A small network was shown many inputs. Here are its activations along a few directions, one row for each input.
Each table varies a few parts of the input and shows all the possible inputs, shuffled.
Descriptions start from the smaller parts, as in this example, which fits no table here: ring(8) and (point or ring(9) or (values(3) and line(4))).
Shared parts are said once, and a part with two or three values counts as separate values.
In the rows, zero is written as 128.

Rows:
row 1: [120 99 179 124 118 142 83 158 136 156 97 112 147 86 134 100]
row 2: [135 87 111 156 84 132 134 140 107 126 117 101 104 124 116 159]
row 3: [141 111 173 112 147 143 108 162 180 161 118 80 159 97 138 107]
row 4: [114 184 112 80 229 128 101 165 118 139 180 123 136 172 110 100]
row 5: [114 108 167 147 126 142 79 169 132 121 112 118 136 122 163 131]
row 6: [120 177 106 116 155 132 134 72 165 146 157 84 69 165 148 30]
row 7: [129 103 118 128 133 136 155 101 75 80 111 134 127 116 134 205]
row 8: [117 127 113 113 111 131 165 87 131 64 119 164 150 117 111 216]
row 9: [108 162 102 115 88 129 181 60 156 139 144 157 58 177 87 60]
row 10: [107 131 124 127 148 133 94 95 96 67 109 122 150 94 168 179]
row 11: [135 126 111 142 128 131 97 137 172 118 137 58 138 112 153 139]
row 12: [124 111 107 141 62 127 144 125 163 111 125 130 127 125 92 170]
row 13: [124 104 156 134 89 140 150 161 167 119 121 160 135 146 105 168]
row 14: [93 173 120 92 199 126 76 161 74 135 159 154 125 161 107 94]
row 15: [130 117 123 139 86 137 148 95 142 81 150 152 151 126 96 191]
row 16: [141 111 165 114 141 159 109 144 185 208 113 92 169 98 154 103]
row 17: [120 99 172 126 112 157 84 141 142 203 91 124 158 86 150 97]
row 18: [119 137 106 131 111 133 171 75 100 154 137 127 36 177 110 49]
row 19: [136 119 159 135 155 144 103 173 176 126 133 87 146 133 166 137]
row 20: [129 143 117 115 177 135 119 99 140 71 131 91 160 105 171 186]
row 21: [113 115 118 154 99 129 73 134 128 113 116 89 128 101 150 133]
row 22: [141 93 128 155 108 142 138 110 86 96 143 123 128 126 119 180]
row 23: [136 80 160 149 111 145 140 176 111 134 114 131 112 145 128 157]
row 24: [146 186 80 154 153 46 123 118 87 99 119 157 128 116 181 85]
row 25: [168 158 73 155 138 50 184 124 66 112 121 169 104 139 147 111]
row 26: [129 96 169 111 81 139 155 150 170 154 105 152 148 110 77 138]
row 27: [168 197 73 142 182 48 147 122 131 104 141 126 138 127 184 92]
row 28: [103 169 109 79 163 125 147 153 109 132 168 196 125 185 49 131]
row 29: [156 182 69 140 116 45 194 110 121 97 128 198 127 140 123 123]
row 30: [114 145 113 94 184 130 138 168 53 147 161 167 102 184 72 119]
row 31: [142 132 127 141 152 140 101 107 151 88 163 79 162 114 157 160]
row 32: [143 70 172 125 104 146 144 165 115 168 98 125 123 108 100 126]
row 33: [129 97 162 113 75 155 156 132 176 201 100 164 158 111 93 134]
row 34: [99 167 114 128 125 130 110 69 121 142 135 115 58 154 145 23]
row 35: [142 70 165 128 98 161 145 147 121 215 93 137 134 109 116 122]
row 36: [120 121 135 153 123 138 77 104 107 83 141 110 151 103 154 154]
The inputs of row 11 and row 12 match in every part but one. If row 27 is changed in the same way as row 11 into row 12, which row does it become? -> row 29
What is each input in this table made of? -> line(4) and (values(3) or line(6))
Change only the line(6) part in row 33. List by row number the other rows that result. -> row 8, row 12, row 13, row 15, row 26
Change only the line(4) part in row 1. List by row number the other rows that result. -> row 3, row 26, row 32
Which other rows agree with row 21 in the line(4) part? List them by row number. -> row 1, row 5, row 10, row 14, row 17, row 24, row 34, row 36
Change only the values(3) part in row 6. List by row number the other rows that result. -> row 4, row 27

Rows:
row 37: [135 143 117 146 141 117 97 124 150 110 136 82 133 116 171 113]
row 38: [117 134 140 129 137 148 85 101 153 145 125 78 124 109 166 83]
row 39: [136 162 84 122 142 98 178 103 102 101 149 161 104 162 107 133]
row 40: [126 113 152 106 118 139 147 168 121 212 120 163 112 149 78 78]
row 41: [108 60 167 123 89 194 117 140 137 95 128 119 161 114 84 242]
row 42: [115 134 120 120 95 137 155 85 132 159 127 143 83 148 100 76]
row 43: [132 144 97 137 100 106 167 109 128 123 138 148 91 156 104 107]
row 44: [121 180 77 117 152 85 160 109 77 81 152 189 110 165 103 136]
row 45: [121 118 168 121 148 156 88 152 159 166 122 87 131 121 153 88]
row 46: [124 179 97 127 195 96 88 125 98 66 151 122 152 125 170 142]
row 47: [128 113 171 114 160 150 77 184 142 198 117 96 152 109 144 84]
row 48: [150 87 120 172 87 107 144 121 88 73 96 137 145 89 154 209]
row 49: [139 161 103 131 184 109 108 119 124 87 147 95 145 122 174 139]
row 50: [118 118 148 112 106 146 159 136 138 180 124 155 90 161 87 82]
row 51: [149 75 160 143 66 133 151 142 171 125 87 146 188 74 124 208]
What is each input in this table made of? -> values(3) or (values(2) and line(6))
Which of the alternatives is row 50? -> values(2) and line(6)

Rows:
row 52: [137 108 154 128 146 159 113 136 120 179 145 94 118 136 127 87]
row 53: [131 114 161 126 102 142 105 120 205 144 103 88 163 78 150 117]
row 54: [118 100 146 99 109 175 175 135 146 165 148 139 94 175 52 133]
row 55: [171 103 115 167 90 80 170 164 115 107 104 163 154 109 134 186]
row 56: [152 120 120 160 114 110 119 129 173 75 126 72 146 98 168 161]
row 57: [102 94 162 99 79 179 146 124 166 139 127 158 149 130 57 181]
row 58: [121 166 122 102 202 111 124 130 86 87 140 154 143 139 144 144]
row 59: [128 176 106 131 133 96 117 115 173 126 142 103 104 138 143 51]
row 60: [109 167 99 110 165 108 95 156 98 144 145 134 114 149 113 85]
row 61: [122 101 122 132 91 146 161 133 133 71 150 141 133 151 76 226]
row 62: [118 152 93 98 134 132 184 82 118 83 159 171 117 164 74 177]
row 63: [122 139 93 140 110 112 158 50 80 84 114 142 89 123 144 129]
row 64: [106 143 105 145 86 113 131 86 97 122 121 145 62 148 121 68]
row 65: [105 169 133 107 179 113 97 166 103 125 147 157 116 164 121 82]
row 66: [133 111 113 139 147 122 97 170 98 93 128 103 156 110 137 195]
row 67: [116 112 160 128 108 163 95 119 185 155 108 108 160 99 157 134]
row 68: [130 171 93 128 162 115 135 78 135 99 140 119 129 134 174 129]
row 69: [122 101 169 127 117 164 83 124 142 153 125 115 172 90 132 135]
row 70: [128 113 148 136 161 127 99 181 103 74 131 126 157 124 146 192]
row 71: [146 121 146 126 131 137 135 131 184 170 124 68 109 124 145 69]
row 72: [150 97 156 133 78 113 156 154 147 176 82 179 171 88 115 142]
row 73: [119 164 113 132 148 118 95 119 110 135 164 129 113 150 126 70]
row 74: [112 104 154 105 134 154 82 161 130 161 106 120 173 89 119 151]
row 75: [143 107 128 161 129 131 97 134 109 84 147 98 155 110 151 179]
row 76: [127 111 139 106 163 149 112 172 109 188 126 99 118 135 114 103]
row 77: [113 174 104 133 139 117 108 114 152 137 147 122 101 159 151 68]
row 78: [122 114 174 103 177 155 115 183 114 169 129 122 120 150 123 100]
row 79: [147 159 100 138 108 67 169 149 115 158 121 194 112 148 109 77]
row 80: [109 80 160 141 56 160 118 91 129 140 82 131 121 88 128 134]
row 81: [137 118 119 162 120 131 109 128 152 86 131 91 143 119 176 177]
row 82: [123 87 145 141 85 155 148 102 108 166 103 110 66 134 123 86]
row 83: [165 104 141 134 106 108 186 166 126 202 102 159 117 134 110 94]
row 84: [131 119 145 129 137 159 125 130 163 181 129 87 106 145 152 86]
row 85: [126 164 87 105 188 106 122 120 81 105 138 131 141 124 136 147]
row 86: [101 155 105 103 111 134 157 119 135 121 166 174 89 189 51 115]
row 87: [136 160 102 127 171 116 123 83 92 96 157 126 141 125 149 131]
row 88: [145 173 94 126 156 94 144 79 156 88 136 100 131 113 166 113]
row 89: [164 156 89 133 131 65 196 113 98 119 114 191 139 124 132 138]
row 90: [108 107 189 103 149 159 85 171 135 143 108 143 174 104 128 148]
row 91: [129 86 119 175 68 127 133 100 97 71 105 114 104 108 146 178]
What is each input in this table made of? -> ring(5) and (values(3) or line(5))
The inputs of row 59 and row 53 match in every part but the ring(5) part. If row 73 is changed in the same way as row 59 into row 53, which row does it become? -> row 69
The inputs of row 55 and row 83 match in every part but the ring(5) part. If row 66 is changed in the same way as row 55 into row 83, which row does it become? -> row 76
Change only the line(5) part in row 88. List by row number the other rows that result. -> row 58, row 68, row 85, row 87
Change only the values(3) part in row 54. List by row number the other rows that result. -> row 82, row 83

Rows:
row 92: [124 72 184 131 132 178 67 168 158 114 113 78 199 75 152 212]
row 93: [118 198 98 92 187 101 142 132 110 168 163 159 85 188 103 30]
row 94: [114 158 112 114 139 124 140 112 109 166 144 139 68 172 108 42]
row 95: [134 109 88 133 66 102 228 108 72 55 129 233 123 154 45 249]
row 96: [131 120 129 137 71 132 164 93 165 167 114 128 90 134 115 77]
row 97: [130 210 73 118 219 77 108 120 95 72 169 128 133 151 164 112]
row 98: [112 60 209 105 100 202 101 180 173 209 108 109 151 113 91 130]
row 99: [126 169 87 140 171 101 106 99 93 71 149 108 116 134 169 124]
row 100: [144 97 150 151 126 129 95 151 134 110 103 99 177 77 173 177]
row 101: [143 131 104 162 103 108 130 81 149 71 119 97 138 96 177 159]
row 102: [132 85 175 125 94 153 129 163 150 206 98 130 129 115 111 95]
What is each input in this table made of? -> point or (values(2) and line(5))
Change only the values(2) part in row 93. List by row number the other rows that result. -> row 97
Change only the values(2) part in row 102. List by row number the other rows that result. -> row 100

Rows:
row 103: [130 175 74 125 136 86 173 93 102 84 150 171 104 160 111 130]
row 104: [121 80 188 120 106 173 98 159 161 192 101 107 150 99 124 115]
row 105: [131 196 74 135 199 83 100 101 100 59 160 106 129 135 184 119]
row 106: [137 178 85 129 154 82 152 114 104 126 143 149 95 157 135 74]
row 107: [128 70 165 142 71 165 126 129 156 143 101 109 139 99 122 162]
row 108: [115 178 108 102 169 118 134 126 120 167 158 137 79 181 109 36]
row 109: [118 78 194 113 112 186 97 172 173 205 112 96 140 116 112 104]
row 110: [140 78 171 139 97 150 115 160 157 165 97 108 156 92 138 142]
row 111: [133 75 160 136 79 154 136 139 155 123 104 130 165 95 114 199]
row 112: [118 180 102 109 163 105 134 113 108 153 146 148 89 164 121 47]
row 113: [132 68 158 138 89 153 131 152 125 106 106 138 169 97 110 226]
row 114: [125 169 80 131 128 98 163 83 103 104 147 150 79 164 119 93]
row 115: [133 97 160 145 142 151 64 147 153 97 114 65 189 70 187 187]
row 116: [129 168 72 127 146 85 168 106 72 67 152 179 109 162 107 157]
The inputs of row 115 and row 105 match in every part but one. If row 113 is changed in the same way as row 115 into row 105, which row does it become? -> row 116
What is each input in this table made of? -> values(2) and (point or line(6))
Change only the line(6) part in row 114. List by row number the other rows that result. -> row 103, row 106, row 108, row 112, row 116
Change only the values(2) part in row 111. List by row number the other rows that result. -> row 103
Change only the values(2) part in row 107. List by row number the other rows that result. -> row 114
